Here are a small network's activations along a few directions, averaged over the inputs that share one value of a field.
Related values have similar rows: they may be neighbours, one step apart, or belong to one group.

Other fields shift rows strongly along two fixed directions, in all tables alike. That doesn't count.
To show where, the next rows are all for the same value of a field, averaged over different records:
[ -4  14  -9   5 -27  14  -3  33   7  -8   4 -11  11 -16 -17  -8  -7  -5
 -12   0  19   8  -1]
[  4  -6   0   2  13   0  -2 -18   0   7  -6   3  -9   6   5  13  -2   5
  10   8  -3 -11  -1]
[ 10   5 -16 -10  -3  -5   8  14  -2   9   1  -4   0 -15 -10  19  -8  19
   4   8  15  10  -8]
[ 18   0 -17 -17   9 -16  12   5  -7  17  -1  -2  -5 -16  -7  32  -8  30
  12  12  12  10 -13]
[ -8   4   2  13  -8  15 -11   3   8  -8  -3  -2   1   3  -3 -11  -3 -14
  -7   2   4  -8   5]
[ -1   6  -3   5 -10  10  -5   9   5  -3  -1  -3   2  -5  -6  -3  -6  -5
  -4   3   8  -3   0]
[ 10  -8  -5  -6  23 -10   4 -21  -4  14  -9   6 -13   5   6  26  -4  18
  15   9  -2  -9  -3]
[ -1  -1   1   6   4   6  -5  -8   3   1  -5   2  -6   5   0   3  -4  -3
   3   6   1 -10   3]

Field V:
v1: [-22   2  25  14  -5  17  -8  -2   4 -15  -1  -1   8  18  11 -41  11 -29
 -10 -10 -16  -5  14]
v14: [-19   2  18   1  -1   6  -2  -2   4  -7   7   2  15   8   4 -20   8 -17
  -8 -10  -5   2  10]
v15: [  6   6 -13   1 -20   5  -3  25   8 -13   0  -5   4 -10 -10 -10   1  -6
 -13   2  11  11  -4]
v12: [ -7  13   0  10 -19   3  -8  14   4  -6   5  -9   6  -5  -9  -5  -6  -5
 -14  -3   9   1  -2]
v7: [-2  5  4  1  9 -6 -1 -8 -4  7  5 -4 -3  5 -4 10  1  6  1 -3 -2 -8  1]
v10: [ 10  -9  -8  -1  15 -12   0 -20  -5   7 -10   8 -10   6  10  21   1   9
  10   9  -5  -7  -1]
v9: [ 12  -8  -8  -3 -16   1   7  13   0 -10   0   1   5  -5  -4 -12   2  -3
  -4  -5  -3   8   0]
v4: [ -5 -13  11  11  -2  11  -5 -13   6 -13  -1   7  -5  12  15 -30   7 -18
  -7  -7 -20 -10   9]
v6: [ -1  -9   8 -10   7 -11   9 -10  -5   3   4   6  -1   1  10  -6   6   8
  11  -1 -13   6   3]
v3: [ -3  10   1 -17   3  -7   6  13  -9   9  11  -5   8  -4  -3   8   4   9
   1  -8   7  16  -9]
v5: [ 11  -6 -10  -4 -13  -6   9  11  -2  -3  -2   2  -6  -6  -4   2   2   3
  -4   2   2  11  -3]
v11: [ -1  -5   1   8  11   4  -4 -14   2   3  -5   3  -6   8   3   5  -4  -2
   5   6  -2 -10   5]
v8: [ -7  -4  21  12  28  -1 -10 -44  -1   5  -2   7  -8  22  15   4   3 -14
   9  -9 -20 -24   8]
v2: [  6 -13  -4 -13   9 -13  11  -3  -7   7  -4   4  -3  -5   6  -1   6  13
   9   0 -11   9  -7]
v13: [ -6  14   1  -8  -8  -6   2  23  -5  -1  14  -6  15 -11  -9   3   1  -1
  -5 -10  15  10  -6]
V is arranged as a ring.
- Going along V from v8 by way of its neighbour v13, in what order are v14, v15, v3, v2 met? => v3, v14, v2, v15
- List every value one step from v9, in the order listed. => v4, v5
- List every value one step from v11, in the order listed. => v12, v10

Field G:
g4: [  0  14  -1 -13  -2 -23   3   9 -11   9   8  -6   6  -7  -2  19   3  13
  -8  -4   7  11 -12]
g10: [ 10 -10  -5 -19  16 -18  16  -4 -11  14  -1   0  -7   0   3   8   3  33
  17   8  -8   9  -8]
g12: [-11  14   9 -10 -12  -5   2  18  -1  -2  11  -1  16  -4  -6  -1   5  -7
  -5  -6   8  15  -1]
g5: [-20   7   9  31 -47  26 -18  19  18 -34   1  -6  10   0  -3 -58   1 -47
 -26 -13  -8  -6  22]
g3: [ 20 -16  -8  -6  26 -10   9 -25  -6  13 -16  10 -19  12  11  28   3  13
  14  13  -5  -3  -8]
g2: [ 13  21 -35 -22 -29  -4  11  60   3   5   1 -11  13 -40 -26  18  -7  29
 -10  16  41  33 -18]
g9: [ -3   4   6 -16   1   4   7   9  -1   0  11   0  15  -6   1  -7   4   0
   0 -10   5  15   1]
g11: [  4   1   6   5  25  -3  -4 -23  -3  11   4   0 -12   7  -2  21  -5   6
  11  -4  -1 -18  -1]
g13: [-13  -9  20   4  16  16  -2 -13   1  -5  -4   4   3  14  10 -29   7 -17
   5  -7 -20  -6   9]
g7: [  6   4  -5  -9  19 -21   2 -16 -14  20   5  -2  -9   4   1  31   1  21
  12  -1  -2  -2  -9]
g14: [  1  -2   1   7  13   4   0 -16   1  10  -2   0  -5   2  -6  17 -10  10
   7   7   2 -14   5]
g8: [-17   6   5  23 -14  27 -19   1  15 -13  -9  -1   6   2   1 -18 -12 -20
  -7   9   8 -13  12]
g1: [  4 -27  12  18  20   2  -8 -49  -1  -7  -8  17 -20  30  26  -3   7 -24
  10  -2 -28 -29  13]
g15: [  9  -8  -8   8  -9   7  -6   4   5 -13  -2   3   0   3  -3  -7   0 -16
  -8  -4  -1  -2  -2]
g6: [ -3   2  -6  -1 -24  -2   7  25   3  -7   2  -6   1 -17  -6 -19   0   7
 -12  -2   2  11  -2]
G is arranged as a ring.
- Going along G from g6 by way of its neighbour g5, in what order are g4, g11, g1, g15 met? => g1, g15, g11, g4
- List every value one step from g9, in the order listed. => g12, g13
- List every value one step from g8, in the order listed. => g2, g14

Field S:
s9: [-10   4   8  -9  -8   3  16  21  -3   1  14  -4   6  -8  -9 -15   5   3
 -14 -13   0   9  -3]
s6: [-17  11   2   9 -40   9  -5  36   2 -22  -1  -8  14 -15  -3 -40   7 -26
 -16  -7  -2  15   7]
s13: [  8  11 -10  -9   9 -15   1  -6  -7  19   5  -4 -13  -1  -3  36  -6  28
   8   6  15   2 -12]
s8: [ 13 -22  -5   9  34  -5  -3 -47  -1  13 -15  10 -24  15  18  23  -9  18
  21  13 -12 -24   0]
s7: [ -7  32 -14 -10 -39   2   5  61  -3  -9  18 -17  31 -32 -20  -5  -4  -2
 -25 -12  32  28 -12]
s3: [-15  -1  18  14 -17  21  -9   4  16 -21  -7  -2  10  12   3 -49   5 -31
 -21  -8 -14   0  12]
s1: [  8  12  -5  -6  17 -14  -3 -13   4  20  -4  -4  -4  -5 -10  30  -3  20
   8   8   7  -2   1]
s11: [-11  -7   4  27  -3  20 -16  -8  10 -12  -5   4  -2   7  -1  -6 -15 -15
  -1  10   3 -26   5]
s4: [ 25  -9 -18  -9  14  -8   7  -3  -8   9 -11   0 -14   1  -6  18   4  15
  15   7  -3   7  -9]
s10: [ 25  -9 -15  -3  16 -16  11 -17  -9  15 -11   7 -15   1  -4  49  -6  20
  16  17   9  -3  -6]
s5: [-13  -3  20  -5  23   8  -3 -12  -1   0   5   6   8  12  12  -9   5 -11
  11  -8  -7  -2   0]
s14: [-32  -9  40  30  10  24 -27 -41   5 -18   1   5   3  42  19 -46   7 -48
  -2 -13 -38 -33  26]
s12: [  8   5 -24 -24 -28  -5  11  46   2  -3   6  -2  11 -24 -12  -2   4  16
 -11   9  21  29 -11]
s2: [ 17 -14  -2 -13  13 -25  15 -21  -8   8   7   9 -10  -5  15  16   7  13
  11  -9 -11  -1   2]
S is arranged as a ring.
- Going along S from s2 by way of its neighbour s6, in what order are s13, s8, s3, s4 met? => s3, s4, s8, s13
- List every value one step from s10, in the order listed. => s1, s11
- List every value one step from s14, in the order listed. => s9, s5
